Each row below holds a small network's activations on one input, seen along a few directions.
Each table varies a few parts of the input and shows all the possible inputs, shuffled.
Descriptions start from the smaller parts, as in this example, which fits no table here: one of 8 places around a ring, together with either a single point or one of 9 places around a ring or (one of 3 separate values, together with one of 6 places along a line).
Shared parts are said once, and a part with two or three values counts as separate values.
(in the rows, 128 means zero)

Table:
r1: [152 103 113 122  77 111 102  76 146 124 145  74 128 187 111]
r2: [ 61 166 130 152 177 221 127 147  50  93 135 163 122 110 157]
r3: [125 112  95 130 145  55 165 156 103 122 104 199 161  58 204]
r4: [124 133  87 152 141  58 156 168 109 131 123 193 168  68 197]
r5: [154  77 145 125 111  95 130  80 185 140 152 105 118 179 103]
r6: [ 90 169 158 157 188 197 122 155  91  61 118 140 101 108  87]
r7: [149 108 118 131  81 110 100  76 173 145 127  72 108 196 121]
r8: [108  86 132 118 154  32 169 159  90 112  73 177 168  25 139]
r9: [146 153 161 101 143 225 151 179 109  70 129 158 136  58 155]
r10: [153  95 128 133  70 102 103  66 167 134 138  76 120 185 112]
r11: [141 128 134 132  67 125  95 102 170 185 125  82  97 210 112]
r12: [132 146  82 161 151  66 146 176 108 138 141 178 171  65 173]
r13: [117 169 157 137 166 252 150 159  70 132 141 183 124  73 163]
r14: [139 122  79  96  95 118  94  83 143 152 150  80 124 177 103]
r15: [137 137  97 104  98 124  93 105 133 180 142  94 110 196  91]
r16: [151 119 105 104  93 110  98  76 148 148 147  91 109 184 121]
r17: [144 170 180 136 174 224 152 170 108 105 127 163 104  70  97]
r18: [101 151 153 130 171 192 115 167 100  35 111 130 113  96  98]
r19: [134  95 143 127 119 110 133  99 186 171 141  98  97 203 115]
r20: [143 122 150 131  96 128 105 101 178 181 130  95 102 213 110]
r21: [142 138 120 115  84 116  90 102 148 179 138  96 103 201 107]
r22: [146 107 132 128  98 109 113  76 190 146 139  89 116 198 121]
r23: [125 127 127 135 164  37 145 181 103 127 104 152 174  31 108]
r24: [122 142 110 155 162  47 135 185 107 132 126 153 181  41 115]
r25: [125 179 173 153 180 236 153 151  76 138 136 181 103  80 117]
r26: [125 133  86 107  88 124 101  99 151 170 142  70 122 195 104]
r27: [135 132 111 110  79 117 105  90 160 168 145  85 108 199 125]
r28: [113 106 133 119 162  33 157 167  94 120  87 160 178  23 121]
r29: [134 155  95 156 160  60 139 183 108 135 136 167 180  60 138]
r30: [115  89 107 120 144  48 173 154 104 115  83 196 161  42 193]
r31: [126 158 151 110 147 242 154 170  92  89 138 170 141  62 183]
r32: [148 117 140 119 104 119 118  85 179 175 134  94 101 201 128]
r33: [161  96 145 135  94 101 124  72 179 128 138  87 126 191 108]
r34: [144  81 132 122 118 116 122  89 193 149 146  92 108 193 120]
r35: [ 72 154 128 127 162 216 127 158  70  52 126 149 141  95 178]
r36: [134 122 127 127  74 114 105  86 175 176 133  80  98 202 124]
r37: [ 90 151 133 116 154 195 128 163  87  21 119 135 131  99 147]
r38: [ 70 176 149 172 192 209 126 140  58 102 130 158 103 113 108]
r39: [142 110  90 114  80 114 103  81 143 128 147  65 142 181  93]
r40: [156 156 173 112 158 209 150 179 115  77 124 158 115  65 103]
r41: [110  85 119 118 146  34 177 152  95 110  71 189 167  33 161]
r42: [142  99 150 128 112 124 123 114 183 180 136 100  94 210 103]
Question: Describe the family of inputs behind these rows.
Answer: either one of 10 places around a ring or (one of 2 separate values, together with one of 6 places around a ring) or (one of 4 places along a line, together with one of 5 places along a line)
Question: Start at r30 and move only the place on the ring of 10, one step at a time. The first step leads to r3. Which rows follow, in order?
Answer: r4, r12, r29, r24, r23, r28, r8, r41

Table:
r43: [153 109 129 116  76 142 132  75 180 164 137 120  89 191 157]
r44: [154 117 122  95  76 108  96  95 167 114 134  54 132 179  97]
r45: [117 134 101 132  88 102  78 104 155 132 135  57 132 196  83]
r46: [125 105 110 132 106 134 107  85 142 193 156 119 100 220 142]
r47: [138 182 147 145 162 205 139 170  84 139 153 162 128  78 125]
r48: [ 83 114 155 123 160 190 133 145  95  51 116 137 130  87 130]
r49: [106 147 147 120 173 190 140 146  95  71 125 144 132  85 134]
r50: [181  92 221 126 152  91 141 137 182 210  98 143  75 130  49]
r51: [109 178 145 132 167 199 146 167 107  95 129 153 132  89 128]
r52: [101 102 110 118 144  77 153 144  93  77  94 146 161  73 158]
r53: [111 115 105 122 155  75 150 143 102 100 113 156 163  61 158]
r54: [175  92 128 102  74 133 119  81 181 137 135  83 118 176 138]
r55: [113 134  84 155 104 108  80  87 126 167 140  89  97 211  99]
r56: [137 149 103 152 137  87 147 173  98 152 137 191 160  66 155]
r57: [117 151 114 148 148  78 158 167 111 119 118 165 171  78 167]
Question: Describe the family of inputs behind these rows.
Answer: either a single point or one of 6 places around a ring or (one of 2 separate values, together with one of 4 places along a line)
Question: Change only the place on the line of 4 in r49. List by row number the other rows that result.
Answer: r47, r48, r51
Question: Start at r55 and move only the place on the ring of 6, one step at a time. The first step leads to r46. Which rows follow, in order?
Answer: r43, r54, r44, r45

Table:
r58: [124  79 126 113  89  84 135  81 153 164  91 105  82 164 128]
r59: [ 76 130  77 143 155 132 136 125  81  87 123 145 146 102 162]
r60: [ 91 138 166 135 172 215 152 159 122 122 128 175 101 137 142]
r61: [144  88 113 104  70 112 107  88 152 117 117  97 118 192 168]
r62: [ 94 132  94 117 125 124 117 108  88  81 130 120 174  81 151]
r63: [ 57 169 148 123 139  97  63 167 117  54 101  60 126 146  43]
r64: [168 141 130 132 129  87 147 174 135 152 106 158 144  60 126]
r65: [138 106 162 119 125  90 132  83 160 201 129  96 118 175  66]
r66: [106 174  92 160 136 116 124 146  77 163 132 161 144 117 168]
r67: [121 170 167 150 147 206 135 166 120 160 128 158  91 123 143]
r68: [126 161  65 132 114 123 120 156  81 162 121 141 143 107 145]
r69: [154 129  93  97  96 134  91 114 177 125 185 103 129 219 135]
r70: [119 108 156 138 179  86 160 140 124  74 125 164 158  67 143]
r71: [ 77 141  85 159 158 129 137 146  81 127 130 164 147 115 171]
r72: [154 179 151 123 126 207 131 152 120 155 115 134  99 110 121]
r73: [148 147 133 151 165  80 157 184 142 162 115 181 130  83 154]
r74: [135  73 119 110  68  97 108  87 141 139  95 115 101 176 149]
r75: [126 127 175  94 152 208 133 124 112  72 132 119 128 100 118]
r76: [137  88 146 114 121  80 128  77 159 193  99 101  96 167 101]
r77: [162 123 122 167 115 127 111  90 165 169 176  77 118 193  82]
r78: [162 110 137 116 114  92 156 163 130 104 114 146 163  55 108]
r79: [ 99 130 169 120 174 210 148 125 107  73 128 155 110 121 130]
r80: [153 115 143 146 129 106 104  90 159 193 161 103 117 191  58]
r81: [152 140 147 100 116 208 142 150 109 108 124 121 103 101 103]
r82: [137  96 159 112 150  87 144 143 137  73 122 141 181  51 126]
r83: [127 121 140 160 181  85 172 166 132 114 121 188 136  82 156]
r84: [146 109 108 115  68 127  94  96 167 111 159  81 110 189 170]
r85: [118 146  81 113  97 124 128 125  81 116 129 125 168  91 135]
r86: [161 142 109 147 101 139  98  85 183 141 177  76 132 198 111]
Question: Describe the family of inputs behind these rows.
Answer: either a single point or one of 10 places around a ring or (one of 3 separate values, together with one of 6 places around a ring)
Question: Change only the choice among 3 separate values in r81. List by row number the other rows that result.
Answer: r78, r85
Question: Start at r69 and move only the place on the ring of 10, one step at a time. The first step leads to r84. Which rows follow, in order?
Answer: r61, r74, r58, r76, r65, r80, r77, r86

Table:
r87: [118 124 109 129 129  97 131 137 118 120 119 138 144 111 145]
r88: [139 120 138 130 135  98 139 137 133 141 118 139 132 107 119]
r89: [119 139 137 131 137 165 125 130 118 115 132 128 118 131 124]
r90: [115 135 110 121 126 138 123 136 114 102 127 128 138 121 144]
r91: [125 142 142 133 140 162 129 137 124 129 134 133 117 130 121]
r92: [118 139 123 127 128 159 122 130 112 103 130 124 127 126 133]
r93: [129 121 117 128 132  95 137 133 124 136 123 143 141 109 137]
r94: [150 106 116 117  78 105  98  71 177 169 146  69 109 218 107]
r95: [115 121 113 122 128 116 129 131 117 105 122 130 142 115 142]
r96: [144 125 151 134 138 122 139 136 140 144 126 139 122 116 117]
r97: [137 135 151 135 138 151 136 131 130 144 132 138 118 125 121]
Question: Describe the family of inputs behind these rows.
Answer: either a single point or one of 10 places around a ring
